Each row below holds a small network's activations on one input, seen along a few directions.
Each table varies a few parts of the input and shows all the possible inputs, shuffled.
A made-up example of a description, with smaller parts first: one of 4 places along a line, together with either a single point or one of 11 places around a ring or (one of 3 separate values, together with one of 5 places around a ring).
Shared parts are said once, and a part with two or three values counts as separate values.
(in the rows, 128 means zero)

Other details of the inputs shift rows strongly along two fixed directions, in all tables alike. That doesn't count.

Table:
x1: [104 121 122 109 141 124 144 126 134 118 129 141]
x2: [119 112 137 147  65 158  97 189 107 123 148 108]
x3: [194 143 152 125 117 134 114 173 160 145  71 174]
x4: [ 98 129 125 122 102 128 124 121 109 129 140 104]
x5: [191 130 147 130 133 125 123 181 173 127  87 185]
x6: [105 122 120 126 123 143 120 121 101 129 145 104]
x7: [121 121 137 155  80 156 107 169 110 138 148 105]
x8: [182 123 136 125 136 123 114 155 150 108 105 157]
x9: [131 125 112 119 185  79 152  66 150  93 143 124]
x10: [140 126 127 140 152 114 140 121 150 124 133 124]
x11: [ 91 120 132 141  72 179 112 180  91 157 145 121]
x12: [100 136 123 131 121 122 140 104 117 136 139 121]
x13: [122 126 114 108 162 116 140  99 124 118 129 143]
x14: [ 31 131  97 136 152 104 164  17  86 126 199  65]
x15: [ 95 136 130 134 101 125 130 115 115 141 143 109]
x16: [205 134 138 130 168 109 132 135 175 123  89 166]
x17: [101 118 124 124 105 162 116 157  98 135 138 122]
x18: [117 113 138 163  74 171 107 186 110 143 153  89]
x19: [131 136 122 113 151 100 138  84 135 117 122 122]
x20: [103 129 127 137 117 147 124 123 106 148 144 106]
x21: [194 138 143 126 157 100 129 138 179 120  89 180]
x22: [ 91 127 124 131 118 151 131 128 105 149 144 116]
x23: [181 137 143 116 146 143 121 172 155 148  74 191]
x24: [128 134 126 113 132 107 131 109 133 117 120 136]
x25: [136 127 150 147  52 187  92 218 108 162 113 130]
x26: [138 137 122 117 153  99 135  82 135 115 121 118]
x27: [102 124 116 121 140 137 127 115 105 128 140 114]
x28: [106 130 114 123 149 111 135  74 112 118 146  96]
x29: [128 147 122 118 175  82 156  48 148 129 124 122]
x30: [110 111 121 143 117 135 124 140 118 114 158  93]
x31: [181 137 133 103 152 109 131 138 159 114  79 191]
x32: [ 85 126 127 124 125 133 147 124 127 139 142 127]
x33: [121 148 122 113 172  80 157  51 148 130 122 127]
x34: [187 122 133 130 143 124 118 153 152 110 105 146]
x35: [118 106 131 153  79 167 103 183 104 124 156  85]
x36: [121 127 119 115 142 123 135 112 121 115 127 146]
Each input here is: one of 2 separate values, together with either a single point or one of 6 places around a ring or one of 11 places around a ring.
The inputs of x2 and x21 match in every part but the choice among 2 separate values. If x8 is changed in the same way as x2 into x21, which row does it become?
Answer: x7
Which other rows does x13 become when the choice among 2 separate values takes its other values? List them by row number.
Answer: x11
Start at x3 and move only the place on the ring of 11, one step at a time. The first step leads to x25. Which rows follow, in order?
Answer: x20, x23, x22, x11, x14, x12, x15, x33, x29

Table:
x37: [ 85 100 118 158  99 153 118 150  97 115 189  73]
x38: [178 115 135 111 126 131 120 182 153  98  96 180]
x39: [192 135 131 120 166  96 125 115 162 106  95 150]
x40: [118 132 119 141 150  94 135  60 126 117 160  70]
x41: [ 62 130 116 143 137 110 152  63 114 136 177  60]
x42: [ 88 148 128 143 123 104 144  61 120 151 154  82]
x43: [ 99 121 127 146  83 152 118 157 101 134 153 114]
x44: [ 75  99 128 135  45 205  88 223  67 135 155 101]
x45: [ 72 109 136 151  24 187 102 217  83 141 161 105]
x46: [ 51 144 110 120 154 114 159  40  98 155 161  99]
x47: [ 90 126 129 131 104 168 127 155 105 163 133 112]
x48: [181 149 152 116 102 117 116 160 158 140  72 173]
x49: [ 66 137 125 166  88 141 129  94  87 161 179  62]
x50: [ 62 114 108 149 147 120 158  81 116 122 190  63]
x51: [117 142 127 100 128 129 133 122 120 145 100 165]
x52: [158 137 130 119 185  93 158  98 174 124 109 175]
x53: [143 131 147 121  99 179 113 208 127 164  89 192]
x54: [167 104 143 129  85 163  96 239 140 111 107 160]
x55: [ 85 112 103 158 158 115 139  67 102 107 202  57]
x56: [151 130 123 110 174 120 133 108 138 127 111 152]
x57: [104 126 131 115  86 169 114 180 100 146 115 159]
x58: [ 73 115  99 137 141 111 142  62  93  97 190  68]
x59: [175 144 143 130 148 107 138 121 171 141  92 137]
x60: [ 78 143 115 117 144  84 152  45 120 122 152 104]
x61: [181 139 140 141 152 121 134 132 164 142  97 142]
x62: [164 139 117  94 245  85 173  62 180 120  91 181]
x63: [192 141 140 106 134 101 122 129 162 111  78 163]
x64: [ 69 111 133 131  12 213  85 223  53 151 145 103]
x65: [191 128 114 107 233  62 152  66 182  80 107 164]
x66: [173 126 138  97 128 145 109 186 141 127  75 185]
x67: [ 56 121  93 106 164 110 153  40  87 102 173  91]
x68: [180 122 129 108 178 132 126 147 152 118  95 184]
x69: [163 134 131 101 146  98 131 115 153 103  97 162]
x70: [143 127 130 115 134 107 121 129 142 108 117 133]
x71: [195 137 141 112 143  98 117 137 168 111  82 154]
x72: [143 139 156 137  78 153 110 190 138 162 101 162]
x73: [168 125 143 134 115 136 107 172 144 126 111 147]
x74: [123 129 114 151 160 103 135  61 120 117 166  75]
x75: [179 134 145 139 136 139 126 170 159 145  96 181]
x76: [ 74 144 108 138 143  88 152  24 104 126 171  72]
x77: [198 127 139 135 170 126 137 160 179 129  91 174]
x78: [112 115 142 158   9 197  77 225  74 142 143  92]
The inputs of x40 and x63 match in every part but one. If x74 is changed in the same way as x40 into x63, which row does it become?
Answer: x78
What is each input in this table made of?
Answer: one of 6 places around a ring, together with either one of 2 separate values or one of 5 places around a ring
Which other rows agree with x45 in the place on the ring of 6? List them by row number.
Answer: x43, x48, x51, x57, x60, x76
Which other rows agree with x50 in the place on the ring of 6? List them by row number.
Answer: x41, x47, x59, x61, x62, x77
Start at x72 and move only the place on the ring of 5, one step at a time. The first step leads to x42. Which rows follow, in order?
Answer: x49, x75, x52
